Each row below is a small network's average activation on inputs in which a field has the value named, seen along a few directions.
Related values have similar rows: they may be neighbours, one step apart, or belong to one group.
Strong random noise was added to every row along 14 fixed directions; ignore it. To show where, here is one row again and again, with new noise each time:
230	20	-458	109	133	-108	-59	-66	441	92	219	-501	-136	-289	-15	72	-62	-31	-71	-446	233	-227	18	-53	143	-367
-387	-46	181	132	353	354	-160	25	-392	174	337	50	-407	-241	-54	-186	-281	225	-497	-41	19	-139	450	349	246	21
-117	-469	343	166	329	-338	-135	-95	-168	-80	118	432	-409	302	137	-382	-311	-30	-38	284	-515	251	288	-194	-169	-205
-226	22	-425	247	55	-321	-260	168	-50	-29	144	-128	-241	-63	353	155	174	-278	-212	-286	106	174	343	258	21	60
-283	54	-72	585	-451	-34	30	-418	-497	-185	252	-225	139	-63	-390	111	-119	-415	-77	187	337	-195	-205	-401	-275	-1
133	466	-196	-56	-117	-658	-175	4	416	-39	-83	-52	426	430	548	240	347	-280	-75	-160	112	-175	67	193	125	151
-132	91	396	-596	129	633	-92	347	70	380	103	-96	24	-50	-377	-374	-41	386	357	-214	-196	-698	200	245	30	-112
81	498	-169	143	-282	-28	-12	-174	-277	119	96	-290	488	-114	146	228	381	-452	111	-277	223	-97	317	291	88	-276
-565	-138	-10	116	-322	-73	-163	47	-34	-190	-23	-153	-66	285	-213	-89	-95	-136	5	-13	133	-628	187	-351	-340	204
-341	-96	-211	184	-281	-194	-126	158	86	-235	-206	-88	-378	14	-54	-164	-1	-246	127	18	78	38	-14	-133	-182	25
-194	57	106	-32	-44	164	-53	224	109	-210	-84	221	-51	106	-349	109	-70	-171	-411	87	-2	-54	-363	-83	113	617
365	243	247	-247	-481	-250	-22	110	626	-185	-609	-59	400	213	-117	-193	158	-6	259	41	-49	-157	-176	-269	-140	-122
328	518	254	-161	248	437	-51	133	75	207	122	-73	30	-282	-259	8	56	362	193	-100	144	-119	-243	358	355	50
259	128	285	146	-159	-155	-26	141	-213	96	378	165	-47	14	570	422	-93	226	224	-130	293	147	592	-539	-191	427
118	373	108	400	55	-259	-211	-319	-228	-141	-250	-64	426	-62	-8	-17	241	118	-502	211	144	210	-35	543	100	-84
-164	147	-111	-313	-508	47	724	-299	29	169	1	285	9	11	474	-68	-270	-721	-113	254	125	171	-200	-166	402	63


Values of J:
j2: 57	-18	-37	-562	-247	412	-12	513	406	319	-21	-169	-124	-245	-102	-83	31	295	217	-285	40	-101	-36	101	108	-74
j9: -249	-487	-2	-425	-419	54	267	55	-61	441	107	144	-205	-118	150	-495	-307	-50	-113	343	-293	247	-186	-7	-14	-346
j5: 293	-107	291	-34	68	-202	-263	317	259	-221	-378	222	-73	146	40	-78	90	306	-40	47	-379	290	378	-122	-64	-235
j4: -31	-109	-49	-169	385	182	-12	24	-3	-83	-9	41	-61	225	-52	176	182	336	487	0	44	-49	-362	197	-35	206
j10: -346	-194	-71	-99	-61	521	482	-152	-320	2	-340	-46	-309	-251	167	-47	-108	221	386	91	350	123	241	108	72	36
j1: -136	276	-52	-68	63	-248	24	-383	310	5	72	-155	430	467	186	59	-4	4	-63	33	184	-622	-223	70	161	89
j11: -458	-605	-284	-333	254	419	136	290	-82	53	50	-22	-549	-211	-246	-208	-170	-20	126	-99	-259	-81	-137	-25	-151	87
j8: 308	-93	-278	311	79	-387	-178	-62	380	68	339	-212	-599	-369	130	-187	-354	-90	-93	-122	-137	195	-14	-318	141	-689
j7: -107	510	66	319	-246	-322	-395	41	-351	196	409	61	-186	5	184	-166	83	-90	69	321	-28	155	-75	330	53	-281
j3: -116	167	262	-23	-585	-144	-384	456	-137	-232	-444	64	637	192	-61	154	386	179	-249	27	35	-7	82	61	-465	658
j6: -441	-61	-169	-72	-278	-47	160	139	185	-116	-352	12	-336	-30	-3	-203	-198	393	-176	428	273	-83	-428	-86	-148	419
The values of J form a ring.
Going along J from j8 by way of its neighbour j11, in what order are j5, j4, j1, j6 met? -> j1, j4, j5, j6
How many steps from neighbour to neighbour lead from j10 to j7, at the fewest? -> 5

Values of T:
t11: -176	248	224	-65	-499	-182	-91	105	-91	-230	-741	102	406	318	279	-103	432	-158	102	102	-36	128	538	266	-88	-85
t3: 150	233	453	-438	142	260	227	-19	307	304	40	168	-189	166	42	-393	-345	385	94	185	-128	-485	103	-14	448	-269
t7: -295	377	284	74	400	149	-334	3	391	-115	-71	-75	-441	146	-123	-210	-287	279	-491	-68	65	-737	290	275	651	-9
t5: -6	23	1	-347	285	275	-35	479	388	-136	187	194	-70	396	-82	594	39	47	50	-411	39	-478	58	-417	61	907
t8: -266	-210	-101	-82	34	203	17	-134	133	-254	-477	-213	183	184	-504	-229	142	-313	310	-204	-150	-611	93	-20	-152	-234
t1: 476	368	393	270	92	103	-76	-330	-8	-19	293	-150	90	-13	-229	125	-116	99	239	-21	152	-181	65	-243	252	-448
t6: 218	195	62	-27	-142	6	-209	137	307	133	292	3	45	-71	-426	19	-94	-22	-332	107	38	85	-773	37	161	109
t10: 33	540	292	-112	-145	-374	-242	-58	273	3	-94	100	194	353	37	-374	109	-376	211	171	-287	-279	-239	227	204	-404
t2: 81	62	106	-266	-328	-91	-263	629	8	46	-386	53	49	-210	282	-121	390	23	375	-252	-177	402	471	258	-269	-7
t12: 1	-87	-322	-255	8	-203	13	347	410	-207	-229	230	-55	353	53	126	258	-726	-122	-225	-499	187	-36	-56	173	46
t9: -538	-10	-293	-237	-164	-195	44	232	-2	-4	-555	-14	-98	-1	561	-204	240	292	121	78	268	154	100	586	-198	510
t4: -26	-122	-637	-14	5	213	325	-54	56	-79	-344	-231	-81	-486	-33	31	140	-108	-234	-66	162	432	-230	362	156	-180
The values of T form a star with 3 arms.
Name the neighbours of t2, in listed order. -> t8, t10
Name the neighbours of t4, in listed order. -> t5, t12
Name the neighbours of t6, in listed order. -> t1
How many steps from neighbour to neighbour lead from t3 to t7, at the fewest? -> 4
